These are the activations of a small neural network, seen along a few directions. Each row is one input.
In each table, some parts of the input vary, and every possible input appears once, in random order.
Descriptions start from the smaller parts, as in this example, which fits no table here: one of 6 places along a line, together with either a single point or one of 11 places around a ring or (one of 3 separate values, together with one of 8 places around a ring).
Shared parts are said once, and a part with two or three values counts as separate values.
In the rows, 128 means zero.

Other details of the inputs vary at random and push rows far along two fixed directions, the same in every table; ignore that.

A family of inputs:
r1: [149 113 161 150 174 116  72 155 128 139 133 127 182  79  76]
r2: [159 111 155  95 185 136  99 146  98 131 138 108 123  30  98]
r3: [114 151  97 170  82 127 147 124 148 137 117 147 147 206 152]
r4: [144 140 139 129  92 129 159 122 142 164 117 132 107 174 165]
r5: [102 118 143 124 163 105  69 122  96 123 126 122 178  63  68]
r6: [195 112 165  77 185 158 118 118 109 106 128 116  80  14 135]
r7: [ 96 106 121  83 125 154 217 131 151  95 197  78  33 156 172]
r8: [111 125 104 108  97 151 176 117 141 114 151 116  85 177 169]
r9: [154  75 167  68 200 158 114 117 126  77 167  97  87  31 110]
r10: [ 91 177  76 190  55 105 130 125 128 158  88 166 180 226 141]
r11: [100 130 127 144 136  98  42 113  90 140  92 151 214  94  65]
r12: [ 89 129 137 165 151  83  51 134 109 130 111 142 224  99  50]
r13: [130 132 155 165 143 107  48 141 109 170 113 137 225 101  70]
r14: [156 143 161 166 138  91  57 126 113 167  67 165 206 100  82]
r15: [117 123  89  69 102 163 217 122 128  97 159 102  20 154 195]
r16: [155 134 139 130 151 130  66 110  92 127  96 145 174  57  99]
r17: [178 105 163 106 179 157  89 110 118 103 133 122 135  40 116]
r18: [162 118 140 101 120 147 212 135 168 125 150 111  31 162 191]
r19: [176  90 159  71 210 156 153 163 127  92 174  89  52  24 125]
r20: [140 146 124 136  94 142 156 116 141 146 126 131 109 170 171]
r21: [ 81 130  99 156  92 113 140 131 150 127 132 137 145 207 128]
r22: [ 70 166  69 177  53 100 132 128 128 149  96 160 176 236 134]
r23: [186 118 163 112 187 140  97 125 120 108 116 131 119  36 115]
r24: [109 172 105 203  62 102 119 122 147 173  89 166 191 231 140]
r25: [ 67 134 108 163  96 103 147 138 151 130 148 122 150 205 119]
r26: [122 168 116 151  64 104 140 122 118 188  81 154 144 191 148]
r27: [122 110 104  99 120 158 200 131 160  87 167 108  51 168 177]
r28: [107 107  98  78 127 151 216 139 148  82 172 101  18 152 175]
Description of these inputs: one of 4 separate values, together with either a single point or one of 6 places along a line.
Changing only the choice among 4 separate values turns r13 into r19. The same change can be made to r7. Which row results? -> r12
List by row number the other rows that have the choice among 4 separate values in common with r1. -> r3, r18, r21, r24, r25, r27
Change only the choice among 4 separate values in r11. List by row number the other rows that result. -> r9, r21, r28
Change only the place on the line of 6 in r26. List by row number the other rows that result. -> r5, r6, r11, r15, r16

A family of inputs:
r29: [186 138 169 154 152 117  43 116 115 158  75 166 190  69  99]
r30: [196 125 153  99 161 157 160 146 128 130 135 115  67  66 158]
r31: [ 51 135  76 127  62 126 151 118 123 130 149 119 141 212 139]
r32: [172 123 162 147 154 125  38  95 123 130  76 167 199  83  90]
r33: [ 82 122  72  76 107 149 207 140 123  91 174  96  38 153 168]
r34: [126 111 155 169 177 106  51 138 127 132 129 132 204  81  58]
r35: [185 109 149  90 163 160 136 108 142  94 121 131  66  77 156]
r36: [ 88 142  85 175  89 109 167 158 148 142 141 128 138 218 134]
r37: [117 109 169 165 182  92  51 143 148 117 130 137 205  89  53]
r38: [161 119 119  88 167 164 153 112 121  68 141 116  67  60 157]
r39: [108 114 135 168 137 113  99 135 144 136 144 125 179 148  93]
r40: [106 110  97  78 147 142 151 140 107  85 160 104  82  88 125]
r41: [163 103 140  80 162 177 147  92 130  66 156 106  76  69 162]
r42: [211  96 167  88 206 155  93 114 127  84 107 136 100  12 119]
r43: [ 83 134  94 150 121 113 104 148 110 124 126 136 176 149  94]
r44: [165 157 123 166 101 112 105 132 124 165  72 170 169 150 135]
r45: [131 112 147 169 178 104  56 147 124 129 125 134 207  79  56]
r46: [158 142 118 151 118 120  98 118 126 131  73 169 163 135 122]
r47: [182 131 182 153 148 127  52 118 114 169  97 146 209  73  94]
r48: [114 133 138 130 121 106 102 117 110 165 111 132 160 130 109]
r49: [160 110 135  83 165 173 147  97 127  69 153 109  69  65 159]
r50: [128 164 140 158 103 107 100 134 112 184 100 140 169 142 117]
r51: [125 148 103 153  56 135 151  98 154 145  98 157 136 234 175]
r52: [102 115 150 165 144 100  96 141 162 121 145 130 180 154  87]
r53: [117  85 135  82 164 161 140 130 132  82 184  91  95  96 125]
r54: [115 176 105 155  68 112 166 147 125 183 109 133 125 202 158]
r55: [112 167 119 151  64 122 163 131 131 186 122 127 127 210 160]
r56: [148 128 139  89 102 161 212 132 144 141 164  90  41 161 194]
r57: [128 177 110 166  62 124 164 135 135 189 106 146 124 208 172]
r58: [116 143 124 134 124  97 107 133 105 163 100 138 155 122 108]
r59: [161 144 144 161  92 124  96 108 136 169  89 160 178 164 140]
r60: [ 65 152  86 142  67  99 167 126 121 140 110 138 121 204 139]
r61: [126  88 154  72 154 146 154 108 124  88 158  98  76  81 130]
r62: [ 90 141 112 144 108  92 112 127 104 134  96 147 166 139  95]
r63: [ 56 138  81 147  77 127 152 133 134 133 150 124 138 223 137]
r64: [147 124 120  94 153 163 151 103 124  78 144 117  69  79 162]
r65: [107  94 120  67 156 155 139 122 113  83 176  93  80  78 125]
r66: [148  97 159  71 157 144 151 116 124 123 154  96  75  83 145]
r67: [122  97 179 162 177  98  49 133 154 115 138 131 221 101  53]
r68: [122  95 149  75 157 141 153 113 121  92 153 102  69  79 128]
r69: [142 170  99 164  61 120 162 133 140 173  88 160 122 213 178]
r70: [ 75 140 104 172  95  96 160 158 170 128 144 132 141 224 128]
r71: [219 113 177  97 199 152 112 147 113 123 124 121 103   6 121]
r72: [ 85 158  99 137  71 103 161 127 122 176 115 132 116 203 153]
r73: [126 110 159 164 183  89  59 156 142 111 124 140 208  88  50]
r74: [150 157 142 167  99 122 103 126 124 185  98 150 177 152 129]
r75: [ 78 119  79  73 106 153 202 131 126  94 181  93  33 153 170]
r76: [ 54 146  75 149  78 121 153 139 130 135 144 127 131 217 138]
r77: [143  79 156 110 176 152 151 135 158  93 186  88  94  97 126]
r78: [135 138  82  95 114 164 215 121 133  75 148 116  34 142 199]
r79: [ 80 134  96 150 121 114 101 144 113 127 128 135 174 149  95]
r80: [108 122 153 135 154  95  50 110  95 130  95 145 191  64  61]
r81: [207 107 168  88 162 166 147 118 140 117 137 120  62  72 166]
r82: [137 165 131 159 106 103 108 148 108 178  93 143 173 140 113]
r83: [123 131 104  83 110 133 219 143 128 132 146 104  31 154 182]
Changing only one part turns r50 into r56. The same change can be made to r72. Which row results? -> r66
Changing only one part turns r47 into r57. The same change can be made to r59. Which row results? -> r29
Describe the family of inputs behind these rows. -> one of 5 places along a line, together with either a single point or one of 10 places along a line
List by row number the other rows that have the place on the line of 5 in common with r73. -> r36, r40, r43, r44, r46, r62, r71, r78, r82, r83
List by row number the other rows that have the place on the line of 5 in common with r39. -> r32, r48, r49, r52, r55, r63, r65, r68, r74, r81
A walk changes only the place on the line of 10. It starts at r42 and steps to r69. List the rest of the walk in order. -> r30, r54, r58, r60, r33, r79, r45, r70

A family of inputs:
r84: [157 122 139 100 144 143 143 123 129 113 130 123  86  97 149]
r85: [106 134 125 165 114 107  85 125 126 142 110 147 196 154  96]
r86: [147 104 148  94 172 143 129 136 126 104 153 105 100  68 118]
r87: [106 160  97 147  67 125 173 131 135 159 121 134 115 210 168]
r88: [ 94 133 116 154 115 110  89 118 118 132 114 145 189 146  97]
r89: [168 113 154 103 169 144 125 129 123 114 133 117 104  63 123]
r90: [130 143 134 164 114 113  86 117 124 150  96 152 191 142 109]
r91: [120 136 136 167 121 109  81 124 131 148 107 147 195 145  99]
r92: [144 106 144 108 169 134 120 136 128 104 143 116 116  77 109]
r93: [152 105 148  96 162 148 151 139 135 111 157 105  76  88 142]
r94: [147 115 151 128 162 125  99 135 124 128 128 127 145  84 104]
r95: [110 155  94 145  65 130 170 118 140 149 114 143 114 214 173]
r96: [146 125 135 103 129 146 167 126 133 123 143 113  78 121 157]
r97: [116 155  95 140  76 128 172 127 135 147 115 141 104 197 169]
r98: [118 136 135 163 121 104  89 128 127 154 108 145 185 141 100]
r99: [119 118 122 108 127 136 167 134 138 115 153 111  86 141 147]
r100: [137 106 140  99 158 141 148 135 138  99 153 108  87  97 132]
r101: [151 127 126  96 126 151 170 129 127 123 137 115  64 119 166]
r102: [120 114 138 115 155 125  96 124 112 114 135 121 147  84 100]
r103: [ 95 135 118 151 119 103  85 121 112 137 114 141 188 135  93]
r104: [ 99 149  95 157  71 123 174 135 152 145 134 132 114 227 165]
r105: [146 127 125 110 125 144 175 133 139 117 141 116  72 132 163]
r106: [135 149 127 154 116 111  85 123 110 156  88 152 182 128 107]
r107: [119 117 132 116 154 126 101 128 113 114 136 119 140  87 105]
r108: [150 107 156 103 162 140 129 133 132 116 148 110 100  81 125]
r109: [160 116 140 105 151 152 149 125 136 109 143 117  87  97 150]
r110: [ 91 146  90 144  75 129 180 135 148 132 140 126 109 223 163]
r111: [140 128 129 113 121 139 165 128 134 128 136 120  88 135 157]
r112: [130 151 131 155 108 110  80 117 110 161  88 152 187 134 106]
r113: [155 126 145 125 146 126  95 118 113 135 105 139 148  87 112]
r114: [119 138 136 166 122 101  83 129 128 151 105 147 191 142  96]
r115: [110 121 107 108 127 137 167 131 133 103 153 111  84 137 143]
r116: [140 131 125 113 119 140 172 128 139 123 138 119  82 144 161]
r117: [111 117 111  98 132 143 171 132 131 102 158 106  73 128 148]
r118: [121 112 139 118 160 123  95 124 117 106 132 125 145  81  96]
r119: [ 70 149  76 151  62 122 173 127 138 134 134 133 122 229 155]
r120: [161 122 143 122 154 137 100 118 121 122 113 137 137  80 121]
r121: [143 119 148 134 158 123 101 137 130 126 126 132 144  96 106]
r122: [110 136 125 159 120 103  87 133 119 146 110 143 190 138  92]
r123: [130 116 147 125 154 123  93 129 118 127 130 128 158  89  96]
Describe the family of inputs behind these rows. -> one of 2 separate values, together with one of 4 places along a line, together with one of 5 places along a line
Changing only the place on the line of 5 turns r87 into r107. The same change can be made to r90. Which row results? -> r88
Changing only the place on the line of 5 turns r123 into r102. The same change can be made to r99. Which row results? -> r103
Change only the choice among 2 separate values in r87. List by row number the other rows that result. -> r96
Change only the choice among 2 separate values in r103. List by row number the other rows that result. -> r117

A family of inputs:
r124: [155 130 156 126 142 129 153 138 143 139 135 121  98 111 144]
r125: [144 126 140 134 139 128  76 104 117 116  99 148 169  94 107]
r126: [103 121 110 135 102 126 157 124 153 123 141 127 114 193 149]
r127: [122 125 119 126 127 140 176 129 153 107 158 109  81 154 159]
r128: [102 128 128 143 133 109 129 138 132 127 144 118 142 133 108]
r129: [160 135 127 109 132 134 144 139 113 144 120 125  91 104 146]
r130: [ 84 117 109 128 102 113 162 136 147 129 150 114 113 185 135]
r131: [110 106 138 112 147 125 144 136 140 110 158 108 103 119 115]
r132: [131 157 118 155  95 108 121 130 107 173  90 148 154 151 129]
r133: [125 126 123 145 135 129 125 137 137 123 135 128 140 136 120]
r134: [117 148 111 130  76 115 156 120 129 162  99 141 116 192 155]
r135: [123 130 128 156 106 118 109 119 147 133 112 148 172 175 122]
r136: [195  93 173  71 192 162 178 152 140 104 168  93  30  46 157]
r137: [118 135 103 125  88 135 154 109 133 121 116 141 115 184 161]
r138: [125 114 135 126 147 122  73 106 111 116 106 144 169  95  97]
r139: [117 117 141 141 160 109  90 147 117 128 133 123 175  95  76]
r140: [106 107 123  91 137 128 139 123 121 107 142 114  99 109 124]
r141: [143 136 146 168 140 115  78 121 136 128 110 146 192 114 103]
r142: [ 96 136 106 108 113 127 175 131 123 113 149 110  83 142 150]
r143: [149 132 126 115 135 145 143 111 128 103 128 129 103 106 150]
r144: [133 105 147 117 182 126  99 155 119 114 147 111 143  66  84]
r145: [144 121 144 115 172 136  92 112 113  99 124 128 137  53 108]
r146: [137 116 122 123 149 144 138 145 139 112 151 118 107 120 131]
r147: [153 119 169 134 151 111  86 130 131 150 106 141 165 104  97]
r148: [134 145 117 142  99 124 168 156 143 164 131 131 103 179 160]
r149: [118 172 119 169  84  97 114 119 114 177  80 154 173 168 129]
r150: [128 139 102 147  99 139 160 144 151 131 137 133 114 185 159]
r151: [ 79 141 111 141 101 103 108 121 113 139 114 139 162 153 103]
r152: [103 129 113 140 103 129 158 125 154 122 143 127 109 188 148]
r153: [184  81 167  69 191 174 165 124 156  65 173  94  39  58 155]
r154: [103 146 125 137  81 136 103 100 102 178 122 124 176 157 130]
r155: [144 129 153 128 128 124 139 134 145 146 125 128 111 136 135]
r156: [133 132 120 134 149 128  76 128 104 124 110 142 168  86  98]
r157: [109 134 134 127  84 149 154 117 134 162 164 103 125 185 157]
r158: [112 128 128 127 148 111  86 136  94 126 118 130 169  83  85]
r159: [149 134 154 132 136 113  84 115 110 151  89 145 159  91 104]
r160: [121 131  99 110 116 150 173 128 125 109 141 120  78 143 161]
r161: [168 118 140 116 166 144  95 119 111 106 116 137 141  54 111]
r162: [ 98 144 109 150  98 115 103 109 120 133 104 151 165 162 120]
r163: [153 135 122 136 142 131  77 125 110 126 104 149 170  88 108]
r164: [105 133 105 111 127 127 137 146 108 124 136 119 117 122 121]
r165: [142 125 118 125 122 150 176 138 153 112 149 119  85 155 164]
Describe the family of inputs behind these rows. -> one of 2 separate values, together with either a single point or (one of 4 places along a line, together with one of 5 places along a line)
Changing only the choice among 2 separate values turns r124 into r149. The same change can be made to r165. Which row results? -> r161
Changing only the choice among 2 separate values turns r131 into r151. The same change can be made to r146. Which row results? -> r156
Change only the choice among 2 separate values in r137. List by row number the other rows that result. -> r135
A walk changes only the place on the line of 4. It starts at r132 and steps to r161. List the rest of the walk in order. -> r160, r158
Change only the place on the line of 5 in r148. List by row number the other rows that result. -> r124, r136, r147, r155
Change only the choice among 2 separate values in r159. List by row number the other rows that result. -> r155
